[  3 -33  22 -28  35 -30 -16  57  14 -57  12  -9  47 -11 -40 -11  14 -41
 -13 -78 -15  67 -15 -12  40 -56 -46  10  10   0   0  34   8  19  32   3
 -78 -12  24 -26 -33  57 -45  23  -5  38  12 -23  40 -23 -45  38] -> K808
[ 14  20  -5  29  -6 -15  40 -25  16  46  16  11 -26  37  10  15 -19  25
  41  40   1 -31  35   0  -6  29  11  25  10  27  23  -6  26  -9 -10  23
  33  55  -4  53  61 -22  58   0  14 -16 -54 -24  37  88  39  22] -> K328
[ 14  20  -5  29  -6 -15  40 -25  16  46  16  11 -26  37  10  15 -19  25
  41  40   1 -31  35   0  -6  29  11  25  10  27  23  -6  26  -9 -10  23
  33  55  -4  53  61 -22  58  24  35 -15   8  24  -2   0   5  -5] -> K539
[-20 -29 -22 -59 -11  37 -39  23 -39 -53 -48 -34   7 -36  33 -40   3 -31
  27 -47  25  55  -4   8  69 -59 -24   8 -36 -50  -5  -8 -22 -32  -4   5
 -28   3 -33   5 -10  18 -16  12  43   5 -44 -42  35  43   0  48] -> K963
[  3 -33  22 -28  35 -30 -16  57  14 -57  12  -9  47 -11 -40 -11  14 -41
 -13 -78 -15  67 -15 -12  40 -56 -46  10  10   0   0  34   8  19  32   3
 -78 -12  24 -26 -33  57 -45  23  -5  38  12 -23  40 -23  -9  51] -> K777
find: [ 14  20  -5  29  -6 -15  40 -25  16  46  16  11 -26  37  10  15 -19  25
  41  40   1 -31  35   0  -6  29  11  25  10  27  23  -6  26  -9 -10  23
  33  55  -4  53  61 -22  58   0  14 -16 -54 -24  37  88  39  22] -> K328
chg K963: [-20 -29 -22 -59 -11  37 -39  22 -39 -53 -48 -34   7 -36  33 -40   3 -31
  27 -47  25  55  -4   8  69 -59 -24   8 -36 -50  -5  -8 -22 -32  -4   5
 -28   3 -33   5 -10  18 -16  12  43   5 -44 -42  35  43   0  48] -> 7, [23]
find: [  3 -33  22 -28  35 -30 -16  57  14 -57  12  -9  47 -11 -40 -11  14 -41
 -13 -78 -15  67 -15 -12  40 -56 -46  10  10   0   0  34   8  19  32   3
 -78 -12  24 -26 -33  57 -45  23  -5  38  12 -23  40 -23 -45  38] -> K808
chg K539: [ 14  20  -5  29  -6 -15  40 -25  16  46  16  11 -26  37  10  15 -19  25
  41  40   1 -31  35   0  -6  29  11  25  10  27  23  -6  26  -9 -10  23
  32  55  -4  53  61 -22  58  24  35 -15   8  24  -2   0   5  -5] -> 36, [33]

[ -6 -57  -1  44  13  37  -2  48 -54  12 -23 -10 -16] : K900
[ -6 -57  -1  44  13  37  -2  48 -54  16 -23 -10 -16] : K514
[  9 -57  14  36 -36  21 -13   3 -23  12   0 -18 -30] : K403
find: [ -6 -57  -1  44  13  37  -2  48 -54  12 -23 -10 -16] -> K900
K403 -> [  9 -57  14  36 -36  21 -13   3 -23  12   0 -18 -30]
K514 -> [ -6 -57  -1  44  13  37  -2  48 -54  16 -23 -10 -16]
chg K514: [ -6 -57  -1  44  13  37  -2  48 -54  16 -23 -10 -17] -> 12, [-16]
chg K900: [ -6 -57  -1  44  13  37  -2  48 -54  12 -24 -10 -16] -> 10, [-23]
K900 -> [ -6 -57  -1  44  13  37  -2  48 -54  12 -23 -10 -16]

